Each row below holds a small network's activations on one input, seen along a few directions.
In each table, some parts of the input vary, and every possible input appears once, in random order.
Descriptions start from the smaller parts, as in this example, which fits no table here: line(6) and (point or line(9) or (values(3) and ring(8))).
Shared parts are said once, and a part with two or three values counts as separate values.

Other details of the inputs vary at random and push rows far along three fixed directions, the same in every table; ignore that.

A family of inputs:
row 1: [ -3  39  29  -9  -9 -47  42  -2 -39  31   3 -11 -11]
row 2: [ -6   7   6  18   7  33  34  -7 -32 -31  -6  -2 -64]
row 3: [ -8 -46 -38   9   2  45 -53  -8  25 -37  -7 -14  -2]
row 4: [ 33  48  -2 -22 -12 -41 -10  19  42  18  44  -9  22]
row 5: [ -6 -17  22  16  23  43  25  -7 -34 -26   9  21 -45]
row 6: [ 33   5 -10  -4   5  25 -18   5  41 -19  30   8  -4]
row 7: [-18  -1   9  17  -2  20  31 -14 -18  -5  -4   7 -35]
row 8: [-51 -54   7  14  -9  -6   8 -25 -43  25 -49 -12  13]
row 9: [  0  -8 -11 -23 -14 -48 -26  15  30  26 -22   5  89]
row 10: [-36 -45 -52  13 -29   4 -26   7  35  -8 -86  -8  73]
row 11: [-23 -10   9  25  11  49  38 -15 -17 -22  -2   5 -61]
row 12: [ 31  12 -30   0  12  27 -36  13  29 -29  12   1   3]
row 13: [ -6  13  23   4  14 -12  31   1 -41  17  -7  -1 -14]
row 14: [ 74  61 -11 -13  28   9 -20  22  22 -25  83  -1 -40]
row 15: [ 34  20  -1 -31   0 -58 -44   8  22  28  44 -29  29]
row 16: [-35  -9  32  -8 -24 -43  29 -11 -24  52 -31  11  30]
row 17: [ -4 -39 -32  10   7  51 -37   5  32 -48 -24  19  18]
row 18: [ -8  25  52 -15 -11 -52  34  -5 -30  52  12   9   0]
Description of these inputs: values(3) and (point or ring(5)).

A family of inputs:
row 19: [-41  -9  -6  24  -7  -4  30  -4 -16  -1 -49   0  -3]
row 20: [  9  -8   1  26   0  50   2 -12  26 -19  18  27 -40]
row 21: [-14  20  41 -29 -17 -50  43  -8 -36  29 -15  20  20]
row 22: [  7  -2 -30  12   3  15   4   8  18 -28 -18  -6  12]
row 23: [-28 -10  -5  37  -8  20  19  -7 -16  25 -46   0  -3]
row 24: [ -3  22  10 -34 -26 -72  26  16   8  39 -18 -14  62]
row 25: [-26 -29  19   6   4  32  26 -31 -40 -24   3   1 -30]
row 26: [ 18  22 -18 -22  -9 -70 -43  18  39  22   6 -37  54]
row 27: [-35 -28  11  28  16  39   8 -10 -41  -3  -2   7 -39]
row 28: [ 14 -26 -69  22   5  54 -61  27  50 -49 -51  15  41]
row 29: [-39 -35  -2   2 -23   3  11 -21 -11  11 -36 -21  -8]
row 30: [ 38  28 -15 -16  16 -36 -26  16   7  20  40 -22  26]
row 31: [ 39  34  16 -18  -1   7 -12 -11  17  -9  79 -16 -48]
row 32: [ -8  22  28 -17   7 -43  32   5 -39  46 -14  27  20]
row 33: [ 24  28  12 -22 -11 -57 -25  27  60  32  22  10  57]
row 34: [  9 -10  -4   8  30  35  -9   0 -36 -19  -6  -1 -33]
row 35: [ -5  -6 -26  25  -4  30 -14   4  32   4  -8  16   2]
row 36: [ 15 -39 -26 -11   1   0 -57   8  56 -10   2   3  60]
row 37: [-29 -22   2  24   3  16  26  -1 -25  11 -34  21  19]
row 38: [-22 -33  12   4   6   4 -11  -9   4   3   0  10   0]
row 39: [ 22  31  30 -14   3  -8  11  -4 -14 -13  49 -28 -49]
row 40: [-35 -36   5  12  11  11   4 -10 -34  16 -25   4  15]
row 41: [ 33  32  34 -19  22   1  23   6 -11  -8  48  35 -34]
row 42: [ 44  51 -12  -7  15 -30  -6  23  19  15  33  -5  22]
row 43: [ 13  34  20  -2   4 -22  29 -21 -37  20  39 -25 -59]
row 44: [ 12  15  45  -5   4  -9  21 -20 -26  30  57   6 -53]
row 45: [-16   7  44 -10  -9 -52  47  -4 -28  49  -2  24  30]
row 46: [ 25  15 -13  25  21  56 -16  19  29 -36  38  15 -35]
row 47: [ 51  42   4 -13  25  -8   2  -1  -8 -21  69 -29 -39]
row 48: [ 23 -22 -36  -8  -7  26 -37   8  36 -46  10 -25  13]
row 49: [ 25  22 -34   1 -16 -17 -24  13  60   5  -9 -19  31]
row 50: [ 20 -10 -45  19   3  30 -53   9  36  -9   9 -19  -3]
row 51: [-25   8  13  34  25  35  35  -3 -32  -4 -20   6 -48]
row 52: [-41 -41  -6  22  -5  15  -2 -17 -21  31 -27   3  -1]
row 53: [ 39  42  12 -17   9  15  12   2  20 -31  61   5 -23]
row 54: [  1 -47 -12 -16  -8  -4 -51   7  23   1 -29  16  60]
row 55: [ -7   7  12  11   1  27  29  -3  -1 -33  -2  -4 -45]
row 56: [ 10  -6 -36  14  19  24 -50  15  30 -19  10 -17  -2]
row 57: [ 20  18  -4   7   8  54 -12   5  44 -58  38   7 -39]
row 58: [-22 -30   7   9  22  34   6 -11 -53  -8 -14  20 -28]
row 59: [ -9  21  31 -25 -22 -45  41   6 -37  21 -29   2  16]
row 60: [  2 -26 -38  -1   3  13 -29   3  -1 -34 -27  -6   5]
row 61: [ 21  39  -1 -31 -35 -56 -18   9  59  36  21  -6  53]
row 62: [-61 -71 -16  21 -27  22 -22 -15   5 -19 -64   2  31]
row 63: [-21 -10  14 -44 -27 -79   6  -2 -30  44 -45 -14  57]
row 64: [ 13  19  43 -27   4 -11  22 -16 -50  -3  39   5 -39]
row 65: [-25  -5  -4   4   0   0  28   0 -31  -8 -53   9   3]
row 66: [-35 -21  -4  12 -29   5  35 -13  -3   7 -48  -1  -9]
- What is each input in this table made of? => values(2) and line(4) and ring(6)
- The inputs of row 32 and row 58 match in every part but the values(2) part. If row 53 is changed in the same way as row 32 into row 58, which row does it become? => row 25
- The inputs of row 47 and row 22 match in every part but the values(2) part. If row 30 is changed in the same way as row 47 into row 22, which row does it become? => row 42
- Which other rows does row 63 become when the values(2) part takes its other values? List them by row number. => row 59
- A walk changes only the ring(6) part. It starts at row 38 and steps to row 62. List the rest of the walk in order. => row 39, row 26, row 56, row 27
- Which other rows does row 28 become when the line(4) part takes its other values? List them by row number. => row 23, row 42, row 51

A family of inputs:
row 67: [  9  -4  -2  10 -22  55   2   7  41 -33  14  25 -26]
row 68: [-20 -28  -7  -7   3  36  11   2 -26 -28 -59  23  21]
row 69: [-29 -54 -35   9  20  18   8 -17 -36 -19 -37 -11  14]
row 70: [  3  -9  13  -8  -7   4 -36  -5  -4  17  43 -21 -35]
row 71: [ 22   0   7 -27  -8 -34 -48  19  50 -30   1  25  52]
row 72: [ 21  35  39  32  37  29  58  17 -12  -2  48  33 -74]
row 73: [ 21 -17  23 -19  -4 -43 -10 -19  10  10  33 -37  15]
row 74: [ 39  -2   2 -17  31 -17 -13  12 -11  -3  18   0  33]
row 75: [ 16  33  -2 -25 -16 -75 -66  19  25  45  13 -50  37]
row 76: [ 28  63  26 -15  15  13  39  26 -38 -27  32  29 -66]
row 77: [ -5  22 -34  33  15  36   7   3  23 -13   0 -28 -43]
row 78: [-10 -21   2  -3   0  20 -31 -14  33 -32  42   5  20]
row 79: [ 15  54  33 -11 -21 -51  42 -20  10  31  12  -5 -17]
row 80: [ 47  67  25  -4  26 -27  29  22 -15  47  38   2  18]
row 81: [ 12   2  -1  -8 -21  -4  -3   1  36 -12  38  13  15]
row 82: [-27 -33  16  -9 -24 -53 -54 -17  20  81 -35  13  75]
row 83: [-13   1 -10  37  -7  65   5  13  42 -15  32  14 -20]
row 84: [-24   6  -6   4 -11  -5  58  -3 -47  16 -56  -1  -3]
row 85: [ 24   3 -14   4  34  48 -31   3 -26 -18  22  24 -26]
row 86: [-43 -14  -6   1 -29 -57  21 -27 -53  29 -24 -32  28]
row 87: [-46  31  14  26   0 -32  81 -13 -85  58 -32  -1  -2]
row 88: [ 21  -8 -31  15  19  31 -40   6 -30 -12  19  -1 -40]
row 89: [  9 -25   1  -7  39   4 -40  12  25  -1  26  17   6]
row 90: [-37 -69 -18  16 -25  45   3 -11  12 -40 -43  -5 -15]
row 91: [-43 -34 -28   8 -23   9 -17 -10   8 -34 -69 -27  18]
row 92: [-26 -67  -9  -6  -1  33  -4 -18  -4  -2 -41  25  40]
row 93: [ 27   1 -37 -27   2 -29 -22  30  29 -26 -17 -18  33]
row 94: [ 30  40 -12 -24 -26 -32 -16  14  29  -4  -2 -37  -3]
row 95: [-55   8  50  13   1  -4  72 -37 -45  41  -9 -14 -42]
row 96: [ 31  19   1   9   5  19  -2   3  40 -24  -8  44 -12]
- What is each input in this table made of? => ring(5) and ring(6)
- The inputs of row 96 and row 67 match in every part but the ring(6) part. If row 92 is changed in the same way as row 96 into row 67, which row does it become? => row 78
- A walk changes only the ring(6) part. It starts at row 68 and steps to row 71. List the rest of the walk in order. => row 81, row 90, row 91, row 93
- A walk changes only the ring(6) part. It starts at row 89 and steps to row 82. List the rest of the walk in order. => row 70, row 75, row 88, row 85
